A small network was shown many inputs. Here are its activations along a few directions, one row for each input.
Each table varies a few parts of the input and shows all the possible inputs, shuffled.
Descriptions start from the smaller parts, as in this example, which fits no table here: values(2) and (point or ring(9) or (ring(5) and line(6))).
Shared parts are said once, and a part with two or three values counts as separate values.

Other details of the inputs shift rows strongly along three fixed directions, in all tables alike. That doesn't count.

A family of inputs:
r1: 41; -31; -24; -12; -13; 36; -1; -53; -37; 7; -10; -17; 3
r2: -48; 29; 18; 59; 54; -23; -12; -10; -43; -18; -9; -4; 31
r3: 2; 4; -8; -32; -19; -28; -5; 45; 26; 38; 25; -5; -31
r4: 36; -24; -14; -23; -1; 35; -21; -46; -16; 18; 8; -8; 3
r5: 18; -22; 2; -25; -39; -20; 2; 55; 38; 22; 14; 15; -27
r6: 24; -15; -22; -23; -18; 24; 17; -24; 2; -15; -5; -6; 6
r7: -21; -22; 2; 65; -15; 1; -16; 69; 54; 3; -25; 53; -58
r8: 24; -13; -15; -21; -2; 42; 6; -38; 12; -19; -7; 13; 9
r9: -29; 7; 22; 75; 14; -20; 11; 6; -37; -39; -23; -3; 24
r10: 9; -32; -24; 17; -38; 28; -5; 52; 91; 5; -22; 45; -70
r11: -32; 15; 25; 50; 37; -43; 0; 8; -68; -32; 6; -6; 42
r12: -10; 44; 38; -77; 22; -71; -29; 27; -16; 60; 77; -28; 30
r13: -9; -23; 17; 31; -14; -13; -9; 56; 44; -11; -5; 40; -22
r14: 8; 25; 7; -34; 10; 22; 7; -53; -8; 11; 3; -24; 22
r15: -13; -6; 12; 1; -5; -44; -4; 61; 8; -1; 20; 7; -10
r16: 17; 6; -14; -21; -21; 25; 15; -26; 0; 14; -17; -16; -8
r17: -5; 41; 29; -59; 5; -67; -10; 34; -22; 66; 60; -38; 9
r18: -30; -18; 7; 88; 21; 16; 3; -2; -4; -69; -39; 33; 12
r19: -42; 27; 17; 61; 34; -34; 0; 1; -61; -13; -10; -12; 21
r20: 11; 5; -12; -10; -6; 53; 9; -55; 11; -4; -29; -5; 1
r21: 4; -4; 2; -38; -4; -10; -10; 26; 34; 4; 25; 12; -9
r22: 18; 1; -30; -11; -5; 35; 20; -48; -8; -2; -24; -17; 1
r23: 17; 1; -22; -30; -6; 25; 23; -40; -5; -12; -9; -20; 8
r24: 9; 7; -14; -31; 9; 32; 8; -47; 8; -13; -4; -9; 14
Each input here is: values(2) and (point or ring(11)).
Question: Changing only the values(2) part turns r7 into r19. The same change can be made to r18. Which row results?
Answer: r6
Question: Which other rows does r22 become when the values(2) part takes its other values? List them by row number.
Answer: r2

A family of inputs:
r25: 10; -15; -8; -5; -15; 10; -1; 6; 9; 3; -7; 7; -17
r26: -6; -24; 2; 47; -8; 3; 1; 20; 6; -28; -20; 19; -14
r27: -16; 13; 12; 27; 17; -4; 1; -20; -36; -7; -13; -11; 20
r28: 1; -12; -10; 28; -9; 8; 5; 16; 10; -9; -16; 18; -17
r29: -11; -5; -7; 23; -3; 8; 7; 15; 32; -20; -17; 17; -14
r30: 5; 16; -1; -48; 2; 6; 8; -25; 6; 4; 11; -19; 12
r31: 1; -4; -13; -11; -12; 14; 2; 9; 39; 2; -7; 8; -23
r32: -42; 30; 49; -10; 24; -88; -37; 89; 6; 36; 60; 11; 2
r33: 4; -2; -4; -14; -6; 10; -4; 15; 41; 4; 5; 22; -12
r34: 24; 5; -6; -45; -13; 10; 5; -22; -1; 21; 14; -20; 2
r35: 19; -21; -8; -4; -21; 12; 3; 9; 26; 3; -3; 9; -16
r36: 4; -13; -2; 31; -13; 7; 6; 14; 13; -10; -15; 13; -14
r37: 10; -9; -8; -1; -15; 13; 2; 5; 11; 8; -9; 8; -20
r38: 18; -11; -15; -2; -19; 13; 5; 7; 23; 11; -3; 6; -20
r39: -15; 11; 13; 26; 14; -5; 5; -17; -35; -14; -12; -10; 22
r40: -14; 9; 3; 28; 14; -1; 0; -15; -28; -6; -14; -7; 11
r41: 15; 3; -13; -42; 0; 6; -1; -24; -15; 16; 12; -18; 6
r42: 17; 0; -6; -41; -1; 7; -2; -25; -11; 14; 14; -18; 9
r43: 8; -9; -13; 3; -12; 12; 1; 7; 11; 7; -9; 8; -21
r44: 19; 3; -3; -41; -2; 8; -2; -29; -8; 20; 14; -21; 9
r45: 17; 5; -14; -45; 1; 5; 4; -27; -16; 12; 15; -18; 15
r46: -25; 26; 34; -31; 17; -60; -32; 60; 13; 42; 53; 6; -1
r47: -13; 11; 11; 32; 18; -3; 1; -20; -34; -10; -9; -13; 17
r48: -24; 19; 11; 20; 31; 3; -4; -22; -15; -21; -6; 2; 24
r49: -11; 5; 14; 25; 18; -7; 1; -19; -34; -20; -5; -13; 25
r50: -13; 13; 10; 23; 17; -6; 8; -21; -36; -14; -10; -10; 29
r51: -4; -24; 0; 46; -7; 3; 3; 21; 8; -29; -19; 22; -11
r52: -1; -11; -7; 30; -11; 8; 4; 14; 13; -4; -19; 15; -14
r53: 11; -9; -7; -6; -17; 11; 5; 6; 10; 3; -6; 7; -14
r54: -25; 15; 29; 0; 14; -46; -19; 56; 17; 13; 31; 19; 1
r55: -10; 5; 2; 21; 23; -7; 2; -21; -36; -22; -2; -10; 27
r56: 21; 3; -10; -40; 0; 6; 2; -27; -6; 17; 16; -19; 13
r57: 4; -5; -7; -15; -14; 16; 4; 6; 39; 1; -8; 8; -22
r58: -11; 11; 6; 21; 17; -5; 8; -15; -35; -17; -7; -6; 23
r59: 0; -4; -5; -3; -11; 10; 10; 10; 35; -11; -9; 11; -12
r60: 10; -18; -13; -1; -11; 10; -4; 6; 12; 1; -4; 6; -18
r61: 21; 0; -11; -41; -5; 10; -3; -23; 0; 22; 14; -18; 1
r62: 18; 8; -11; -34; -4; 9; 0; -23; -5; 24; 12; -20; -1
r63: -1; -20; -3; 32; -11; 4; 5; 19; 7; -21; -17; 19; -11
r64: -13; 5; 9; 18; 16; -7; 3; -16; -40; -22; -5; -10; 23
Question: Changing only one part turns r40 into r52. The same change can be made to r60. Which row results?
Answer: r55
Question: Changing only one part turns r37 into r28. The same change can be made to r46. Which row results?
Answer: r33
Question: What is each input in this table made of?
Answer: ring(5) and (values(2) or ring(6))
Question: Start at r53 and move only the ring(6) part, one step at a time. The first step leads to r64. Which rows follow, in order?
Answer: r26, r49, r34, r39
Question: Which other rows does r54 become when the values(2) part takes its other values? List them by row number.
Answer: r59
